These are the activations of a small network on made-up records, seen along a few directions, one row for each record.
Records have a field called Tudan. Each example row is followed by its value.
Other fields move the rows too, some of them a lot.
Random noise pushes rows far along 22 fixed directions. That doesn't count. These rows show it; they differ only by the noise:
[-156  -66 -186   12  -30  169  271 -328 -126 -241 -397  213  183  102
 -122   43 -370  117  127 -150 -213 -266 -126 -134  -67   42 -414  111
 -166   49  -78  -47  -67   59 -353   65  173 -101 -152   82  106]
[-362  111 -123 -204  180 -147  296 -114  157  654   30   40  167   -1
  -25  371 -332 -225 -515  379  -74  460  -51 -450    9 -253  139 -392
   28 -219  253 -271    5   -5  247 -193  444   74  -77  333 -461]
[-262  185  118  -56  -76  -41   19  -23  258  -83 -177   29   95   42
  -43 -118    9  177   -7 -113   52 -461  -86  334  181  -82  167  129
 -123   52   82  248  124  -39 -145  341   52  -23   83  -63   91]
[ 365  138  -30   72  -44  -50  134  -40 -167   52   31   47  179  169
   34    1   70   82 -185 -140  261  196 -104 -361  194  197  150 -351
  512 -538   15  306  252 -237  211  -75  462  -95 -270  222 -198]
[ 440 -265  -80  222  322 -246 -304  295  201 -518  280 -332 -185 -156
  117 -263  152 -269 -237    6  272   67 -198 -339  350  447  389 -350
 -193 -114  -83 -244 -656 -253  -11   39 -720  -35  203 -251  141]
[-193   70 -264 -158  -17   51 -194  132   48 -199 -309 -319   85  -25
   45  -77   -2 -326   53   21 -138  -53 -315   68   95   75   15  -70
 -386  211  170   62 -201 -301 -122   89 -370  294  -36  -93  233]
[-191 -415 -232    8  152  -24  -10   73  -75  220 -130 -213 -225 -158
   27  114  114 -158 -119   89  143  -10 -125   75  -57  -61    0  294
  -36  565   -6    4   53  269 -125  114 -175  173 -151 -119  354]
[ 186  513  297  -33 -480  148   71  307   88   80 -248  -13 -420  251
  164 -283 -197  125  539 -216   60 -362  342  108   77  336  264    9
 -177  -15 -185  -82  218 -170  275  202  -66 -223   42   52  429]
[ 113   23  109 -217 -249  216   23 -308  476 -251   43  225   62 -247
  101  157 -308   14  265  183 -195    9  222  -64  -42 -344 -435  442
   61   20  103   78  -58   85  -14 -165   36  104  351   51 -108]
[-252  225  -30 -144  -58  -68  154  105   -7  -61  146  156   58  255
 -104   79  149  -44 -129  150 -178  -23  -52  359 -144  -85  -17  104
  123 -160 -127  317 -183  301  -89    9  253  -50  326 -139  146]
[ 429   30  -62 -210 -147   -1 -407  124  105    4  324 -203  -26  -27
  173 -127  185 -227  204  164   48  404   97  -33  118  329  216 -146
  166 -329  214  405    5 -434  347 -308  -98  161  345 -103   62]
[  -1  472   97 -242  257  168   83    6   48 -116 -382  138   22 -239
 -120 -133 -343  -42 -287  -38 -362  273  101  405  378 -290  230 -385
  275 -306   42  107  155  -98  115 -252  189  -86    6 -157  -30]
[ -11 -325  -28  -38 -277  -10  234 -277 -232  310  134  -83  378  204
 -231  -54 -151  133  350   44 -262 -285  466  231 -293  233 -194  193
    4  377  178  -92  365  144  -57   35  -53  165   64 -249   81]
[ -28  -60   75  283   55 -148  169  100   81  -62   72  -40  160  180
  138  152   25  209 -320  -13  293  -50 -249 -225  197  -51  210  -13
 -226  -78   92   74 -462  221 -104  348  -93  -47  121  127   20]
[  38 -407 -274 -161  -26  123 -125 -464  172  -83   78  196  364 -173
  -96  -94 -188  141  302  -34 -160 -173  155 -374   37  288 -294   70
  -78 -111  196  364  128 -427 -203  -57  220  147   30    7  195]
[ 631 -389  140   76  134  189 -480   70  -97  164    0  -35  216 -102
  294   77  -70  292  371 -343  206   99   91  347  -12  -92  -76  313
  -52  464  -66   38 -408  318 -275 -257  311 -502  263   -8   62]
[ 514    0  -29   50  240  -22  150  134 -170  289   87 -195 -237  -49
  123 -376   15 -154  -49 -128  -38  366  134   94  223  304  263 -519
  251 -104   57 -145  -28  -59   70 -334 -468   21   52 -356  123]
[  20 -108  193  -65   31 -149   31 -298  272   55  124  144  130  -42
  -42  -98 -128  111  208 -237 -129 -179   81  127   46  -37 -155   36
 -162 -119  122  -51   -9    1 -124 -164  -35 -147   46  -75 -127]
[ -98 -198    6 -289  372 -233 -479 -424  504 -394  140 -338  228 -576
   45  153   65 -118 -157   27   -5  185 -219   -9  340  -40  215  267
 -395    8  469  163 -480 -333  -74   16  -18  192 -121  120  -80]
[-265 -130   45   32   61  -53 -140  101    7 -108   27  265 -241  -82
 -141   23   67   -4  -58  -66 -146  -38  -13 -136  -75 -279 -288  -79
 -160 -164 -178 -106  192   75  164 -228 -172 -126 -223  -42  -12]
[-185   -8   52   78  -67 -145   -6  251 -313  142  219  -43   77  483
  -15   77   33 -246  218   14   38  303 -106  -83 -373  391  -24 -146
 -195 -266 -124   75  -77 -289  120 -126   26  202   89  132    5]
[ -77  -29  -45   72  196 -100  339 -417   24  164  155  151  -84  139
   29 -215 -208  -76   61  -47 -142   27  -12 -404  157  331   12 -337
   94 -373 -138   48  -46 -134   50 -230   89 -199 -233  163 -161]
[-320  262  -31 -266  289  109  225  185   32  -48 -188  288 -227 -124
 -203    5 -240 -319  -65  330 -163  597 -180  -80   94  -27  199  -18
 -253 -340 -186    8  -62 -582  225  -22  159   36   18  217 -177]
[-152  168  236  286  -84  155  320  -78 -266  139  129  -52  -88  199
   59  -59 -284  272 -149  328 -220  104  476  -44   12   -1  154 -231
   26    7   83 -188  102  302  334   30 -432  139  199  -60 -161]

[ 115 -156   79  109   27 -137  241 -233  248  426  164   20  161   68
  235  -36  -71  109   19  -62  138   46  -72 -184  383  -29  292  -92
   65 -118  201  382 -117   87   68   48   75 -118    5  132   15]	e19
[ 248 -100 -102  -72 -184   -9  297  -73  147  487  263    2 -155  -20
  144 -147  229  -85  283   89   42   71   74 -365  204   18  100  135
   91   95   -1  242   75  -30  272   13  -58  -79 -281  152   64]	e13
[-184 -184 -255 -188  -73 -103   30  -24 -286   31  -39  -32  214   51
 -364  153  190  -75  -83  210 -311   18 -116  226  -37 -205  -53  192
 -221  149   92  -16   70  198  148    5   31 -228 -241 -120 -125]	e11
[ 134 -246 -477  -14   -7    7   70  -64   -3 -383 -123 -116   58  -48
 -114 -135  196 -304  -88  100  239 -292 -351 -220   26  315  -82   79
  443  170 -165  214  146 -267 -265  267    2  168  -56 -118   98]	e16
[  81  177  161  228   40  254   25  519 -204  -40  -93  -61   15   93
  222  213  103   26 -311  186  423  370  -50  376   67 -304  376  184
  694  188 -251  692   52  280   70  262  365  254  321   80  207]	e14
[ 489   60  351  -93   44 -157  194 -273  220  104   64 -174  494 -255
  103  102 -196  273   96 -547  -30  215  215   28   79    1  -57  -19
 -321 -118  629 -332 -344 -115 -287  -12 -110  331 -142    7   56]	e8
[ 291  209  143  200  -14  322  255  147 -316  -26 -220  -18 -100  145
  189 -215  -21  -87  345 -101  -24  153  -70  229   58 -119  -46  108
  228  274 -412   43  -26   38   23  -55 -169 -152 -173   85 -233]	e11
[ 452   85  305   29  -71  235 -415  -19    4 -317 -483 -274  -23 -352
  191  133 -229  131  135 -257  429   86   53  265   44 -109  -18  313
  253  242  191  -93  396 -226   -7   34   85  197  -57  121 -123]	e4
[ 151  -91  145  136   40   -7 -486  327 -148 -271   -7  -73  580 -162
  -78  322   38  333 -358 -206  162  107   86   26 -201 -296 -143 -214
 -115    8  312 -191  -64  -23 -180   58   67  309  143  -85  -52]	e14
[  54 -146  -96   86  161  131  354  295   62  113   61  155  -20  -23
   28  -30  -14 -118  106  138  237  248 -161 -373 -155   90  -47  156
 -248  176 -186 -193 -301 -355 -257  297 -128  236  174  163  -42]	e20
[-312  170   47    0 -112  -60  179 -276   49   12 -239 -167   90  -24
  -37  159 -274  265 -274  -56 -266 -330  239    0  205 -178  147  -74
 -213  125  317 -136  -48  463   24  255  -19   16 -245    9  371]	e1
[ 183   40   47 -127  -87   94   14 -146 -464  478  410   54  216  158
  -54  -83  277  458  400  -92 -192  125  465   29 -491  411 -146   35
 -275   44  157 -210  -44 -128  -97  -80  281  -44  -45   67 -100]	e19
[-149  490   57  153  149  279  -81  350 -562 -382 -124   32   47  229
   59   94  232  219 -170  -37   22  316 -241  136 -314  -42  -97  -99
 -163 -128 -171    5 -364  -96 -205  134   82  165   33  174 -152]	e19
[-397 -292 -102  -70  125 -412   -7 -222  106  159  522  -93 -205   10
 -127   50  337   18  -70  145  213  -23   37 -168 -268  591  175  173
 -250 -184  207   95  -45 -210 -104  250  -38  354  153  -42  294]	e16
[ 437  441  -17   40 -129  125  345 -106 -146   70 -235 -138 -169  116
  335 -313   35  165  246 -419 -146   78  -82 -178  426  259  110 -267
 -209 -263  148   94 -355    6    5  -58 -305 -138 -449  109  366]	e18
[-103 -239 -289  -22    3  110  252   21 -265  195   41  439   82  115
 -196   98  143  155  -71   14   24  129  -76 -150 -366   46 -470   94
  131 -271  -41  259  230    6 -333  -45  279  219  101  -70  199]	e12
[ 151  184 -245 -311   34  180  130  341  358  172 -280  233 -215 -347
  -28   15  -39   22 -318  147   88  103    6   27  143 -284   99  -51
   62   26  168  -50   21  -35 -201  208   69   85  447 -226  336]	e20
[  29  139   11 -255  -69   33   51  -55  264 -282   32  213  -15 -213
 -133 -175   82  -79  275 -130 -308 -164   85  125    6 -116 -216  193
  -74  -33  -77   62  -21 -170 -110  -25  -34   -6  -17 -122  133]	e6
[ -93  -56  -57  239 -327   33  -90 -255  130  -62   82  -69 -161  233
  300   47 -203 -172  144   86  -65 -447   82 -554  -81  -43 -366 -122
  256  107 -277 -113   17  425  166 -270  -78 -187 -182  206  -76]	e1
[ 196 -196  -68  105   88  172 -153 -103 -101  -48 -185 -309   25 -322
  170  207 -228  125 -188  131  182  300  120 -375  123   31  108   40
  -86  226  320 -177  -40  -82  112   99 -141  305 -115  152   54]	e4
[ 246  -33  163   79 -163  -12  -97  139 -224 -184 -333 -415   40   14
    1  147 -155  161   56 -141  166    9  140  359  100  230  315  265
 -250  284  285 -135  -56  108   22  298 -210  124   22 -125  451]	e7
[-253 -186   98  516 -198   34 -201  237 -279 -102  -40 -103 -170  437
  263  164 -195 -149   64   45  152   20 -112 -378 -165  -14 -162 -210
    1    1 -247   66   48  185  266  -91 -369  160   39  176   97]	e1
[-140  397 -158  -39   -2  161  506  182  -25  138 -292 -185 -142  -67
   92  110   50 -319 -409  334   53  205 -239    9   27 -431   61   32
  444  387  -65  -98   71  194   20  227  -87  366 -146   69 -200]	e13
[ 247  381   80 -139 -328  221  210  297 -123  -53 -385  -45 -418  -91
   37  203 -170  152   22   60  116  225  243  -22 -106   41   65  272
 -123   61  126 -330   99   44  182  261  -57  195   34   65  423]	e18
[ 123 -505  127  223   70 -257   43 -430   16 -205   83 -256  375   34
   -5  262 -427 -158   26  -87   51   93   68  -95    2  219  -46  104
  143   23  193  -23 -135  157  -60 -116  -26  218   10    7   31]	e7
[-145  -71  380  -91  -67 -420  536  -22   -2 -118  252   89   51  196
 -417  -36   46 -157  386  -59  -72  220   32  455  -50  301  298  518
 -353 -261   23  195   25 -311  155  351 -145  155   -1  -66  189]	e20
[-188 -513  -66   30  285 -142 -159  300  247  218   66   93  491 -268
 -123  313   -8 -131 -331   12  232  297 -270 -263  -13 -444  -79  -48
 -246   66  212  -52  -53 -244 -167   35   27  388   30   47 -130]	e15
[ 140 -311   -1  193  382  118  -79   38 -113 -442  186  172  512 -205
 -164  -41 -146   28 -257   91 -187  335   75 -111  253 -125   66 -257
  158 -200  -80  297 -263 -172  -20  -72  -83  128  172 -150  -34]	e8
[ 167 -230 -159   19  -34  132   60   53   95  332 -146   -7  150  -95
   20 -212 -224  -42  121   35 -105  -57  136  -98  240  -36   64 -236
  -48  194  192   -1  204 -176   45  -38 -287   67  103 -192   83]	e5
[  67  -86 -392 -287  200 -137   33   65  201  115 -326 -121 -227  -31
  -51 -217 -151 -667   94   38  -77   56 -441  121  402  279  346 -149
  -20   31 -175  116 -178 -264   11 -156   50 -378  -44 -126  258]	e5
[-138  -91 -290  -50   98  156 -175  -39  186  153  328  -89  149 -173
  167 -122  105   97  -94  275 -152 -222  396 -406   61  213  159 -160
   66  265  -40  261 -246   18 -104  138  138  191   58  -14  444]	e7
[ -26  146  -41  -34 -267 -102 -199   53   52  141  101 -234  271  279
  147   82   89 -195  -50  131 -132  -41 -110  124   74 -187   56 -193
   34  -33  183  160  -77  250  251 -207  -78  -55  127  -37 -226]	e8
[ 330  -44  188  268 -148  211 -200 -127   15  -49  147   74  355  -65
  160 -126 -128  581  -53 -140   -8 -151  429 -175  222  -88   -6 -363
  201 -185  339  245  247    0   57   -1 -185  131  262 -127   -1]	e6
[ 735  -77  -31 -259 -127 -152  310  266  209  304 -211  152   32 -122
 -158   73 -148 -288  112 -297  169  139  -26   41  -18 -127 -167   32
  235  -30  -24 -510  149  -11  -80 -234  232 -286  -70 -158   -2]	e5
[  -3  136 -176   64 -367   17   14  266  -69  341  -68  -54  -71  254
  106   56  284  155 -345  199  107 -125 -148  -42  120 -267   18 -168
   30 -124  236   96  231  403  213    3 -233  -57   64 -116  -84]	e12
[ -50 -237  280  363    3  159   96    8  -68   53  -81   56 -113  -27
  139    6  -32  211   51  -62  225 -171  139  262   -1 -309  -82  364
  334  381 -213  220  371  397  -18   90 -153  127  -83   -6   44]	e9
[  69  -98  396  151   88 -474  238   40 -128 -389   93 -157   14  167
 -271   44 -101 -218  106 -267  111   50   24  378   91  330  452  205
  101  -89 -285   38 -116   41  174  207  132 -151 -207  -33  273]	e14
[ 544  -75  -70 -342  -19   36   23 -420  167   15  130  421 -604 -334
  -67  -19   94  286  196   45   63  233   37   45 -157  128 -418  461
  -83 -372  196 -390  -35  107 -172 -354   65 -500  397 -131 -286]	e15
[  73 -414 -119   89   40 -192 -115  -15  336   -6  327  125  304  105
   -3   14   22 -159  -36  129   50 -266 -172 -104  149 -168  -25   11
   83   65 -211  131 -325  254  -55 -105   68 -406  278  -53 -222]	e9
[ 193  172  519   89   84 -127  -50 -258   91  241  264   69 -168  -45
  220 -225  329  323  323 -493  240   77  -69  243  -90  -20 -165   12
  -14 -290  200    5  249 -244  -76 -191 -187   20  -95  107 -532]	e4
[-139  132  194  367  -29   56 -290  200 -402 -391   50 -102  248  372
  169  247  -54  -82  -18 -193  139  152 -109 -262 -457   92 -327 -261
  175 -227 -271   23  -68 -111    3 -193  116  355 -163  328 -161]	e9
[ 119  392 -261 -365 -275  244  230   20   63  166   48  106 -226   33
  132 -113  481  -32  253  242 -102   74 -306  169 -162 -193 -323  409
  -87  124   32   29 -197   58 -157    3  -50 -121  182   27 -325]	e15
[ -75  210   40 -194  -69  -81  347 -242  529 -196 -122 -109 -513 -194
  103 -142  -50 -594  197  136  134  -81 -260   80  -61   31 -186  373
  260  105  -78 -169  162 -230 -117   -1 -395  357   41    2 -234]	e16
[-170 -518  -40  166  -20 -109  166   65 -146 -151  112   75  127  285
 -186   16 -296 -276  311  112 -106  112   45   28  -32  377   76  180
 -110  -29 -221  382  -77  -76   59   47 -164  193  253 -130  567]	e18
[ -75  315  -99 -339 -244  -15   75   76  285 -131 -180   28  181  153
  -81  205 -398 -403   54  268 -196   76  -69   23   12   29   61   -2
  -25 -222   37   33 -194 -189   92  -49  351   -2  363   81    9]	e11
[-195 -147  485 -153  174  -36  328  365  394 -149  242  521  358 -283
 -493  -55  -97  -80  280  179 -154  177  239  274  157 -448  247  634
 -400   36 -408   86  -41 -454  197  340  167  -61  -23  112 -192]	e12
[  57  -43 -218  -11 -225   86   39   67  -77 -203 -337   35  103   75
 -127  -86  -65  -14  124  -79 -250 -301 -141   79  185 -166 -133   33
 -218  202  -54   19  -69  157  -27   91 -187 -267 -111 -167  238]	e13
[-149  -10 -218  -34 -221  162 -118  114 -210   60 -238 -217  173  360
  -64 -135 -196 -280  392  183  -80 -351  -31  152 -146  339  105   64
  -86  468 -258  -27  141 -206   13  126  154 -141   78   53  -37]	e6

Which value of Tudan does each new row have?
[  22 -469  -81  -96  122  -55  169 -301  271  225  423   66  356 -278
 -207    2  -43   51  -73  527 -176   69  271 -167  446 -212  423  314
   10  268   56  266 -112   86  351  150  174 -307  -14   64 -250]	e13
[ 221  230  178 -161   -5 -212  136   82 -133  -95  168   32 -265   45
 -157  -73  270  -68   23 -294 -151  111  141  438 -107  145   12   23
  314 -344 -194   18   67  252   63 -274  160 -151 -200 -229  340]	e12
[ -77  192  -62 -329  178 -115  103 -287  324  -66   -3  234 -433 -440
 -151  -14  -97  144 -178 -177 -154 -166  289 -173 -149  133 -184 -126
   32 -193   46 -449   14   19 -283  -43  261  -17  -44 -112  344]	e14
[-356  128  128  -29 -134 -106  -22 -273  -61  194  -27   28 -339  198
   25   46   31  230  -16 -236 -167 -395  219  537 -223    7 -171   69
  194  -37   65  149  317  706 -124 -182  124  -77   44 -245  468]	e8
[ 162   87 -386 -324 -472  -50 -231   91    6  119 -220   57 -406  227
  -55  240   60  -89   30  200  203  -99 -217  -48 -299  234 -189  123
  -77 -182  181 -225  219   69   46  -68  256 -322  457  -51   36]	e6
[ 242  137  -71  -17 -271  162  -57  103  494 -159  -92  243 -186 -154
  151  -70 -115  186   26  -36  194 -455  100 -414   38  -25 -224    2
   15  -49  -42 -138  -23  -29 -216  156  -25  -36  290  -32  246]	e13
[ -67  -45  210  139  329    2  -84  128 -107   72  -43   55 -156 -180
  -23  -17   71  441 -232 -178  212  -29   86  349  -26  -57  193   47
 -174  158   40 -204  -46  151 -253  227  -54  -69  157 -131   94]	e16
[  90  390  133  144 -295  271 -191  216 -521 -303  -98 -146 -202   69
   15   99   36  276 -148  131  -55  143  422  -93 -106   72   99 -147
  217 -159  -13  -49  346   93  517   28  -43  150 -165   47  139]	e8
[  15   67   99   -4   61 -145  236   27   56  182  290  -52  206  238
   76   -1 -169 -291  168  -90 -258   24  165  -50 -191  165  -55 -137
  -51    8 -270 -222 -566  232 -148 -255  134  -75   -9   56  121]	e12
[ 107  124   90 -174  107  -80   85 -419  468  381  104 -193  430 -176
  294    8 -115  -84   -6 -230 -192  108  -94   55  137 -326 -216 -212
  -64  -31  539  -70 -294   73 -311 -358 -124  279   -3   28 -346]	e12
[-326   79   62  430   69  283  -29 -168 -343  111  -30 -110 -400  177
  420   18  -60  110 -144  227  148  258  -48 -140  -51  -15  -50 -163
  376  -35  -47  362  290  196  202 -150 -313  358   43  209 -151]	e9
[  20 -338 -156  172  -93  114  195 -288  198 -235  196   37  262  -96
  104   42 -159   -3  -99  352 -196  -34  125 -338  348 -270  -60  145
  204   94   50  446 -222  355  142   32 -273  109  152  -68  117]	e16
[ -99 -258 -280  -38  -27  132 -174  192  -79  224  111  248  157  159
   93  104  184   97  152   -8  200  143 -189 -221 -293  185 -262   74
 -129 -136   44  510  -67 -274 -314   42  264  314  329   84  343]	e18
[  74  176 -250  183 -218  214 -288 -163 -666   88 -193 -265  300  524
   73 -420  174  277  301 -118 -268 -248 -225  127   80  308  -37 -518
 -347   60  224    7   33 -187   68  -92 -343 -403  -88  -30 -547]	e20
[ 203  450  193   68 -145   43 -110 -146 -102 -622  211 -288  -71   27
   33  -30   22   95 -187  208 -167 -189  300   11 -116   98  -20  -51
  200   10 -114 -565 -283  325  156  -62 -188 -153   23  -28 -468]	e15
[ 200  102   76    3  -41 -114   15 -149 -110  131  -81  -87   55  134
   21  -54  -92  264  -74 -301 -343 -156  120  490  223 -106   95 -227
 -116  -17  243  -46 -294  690  -83 -230 -146 -464  113 -353  314]	e13
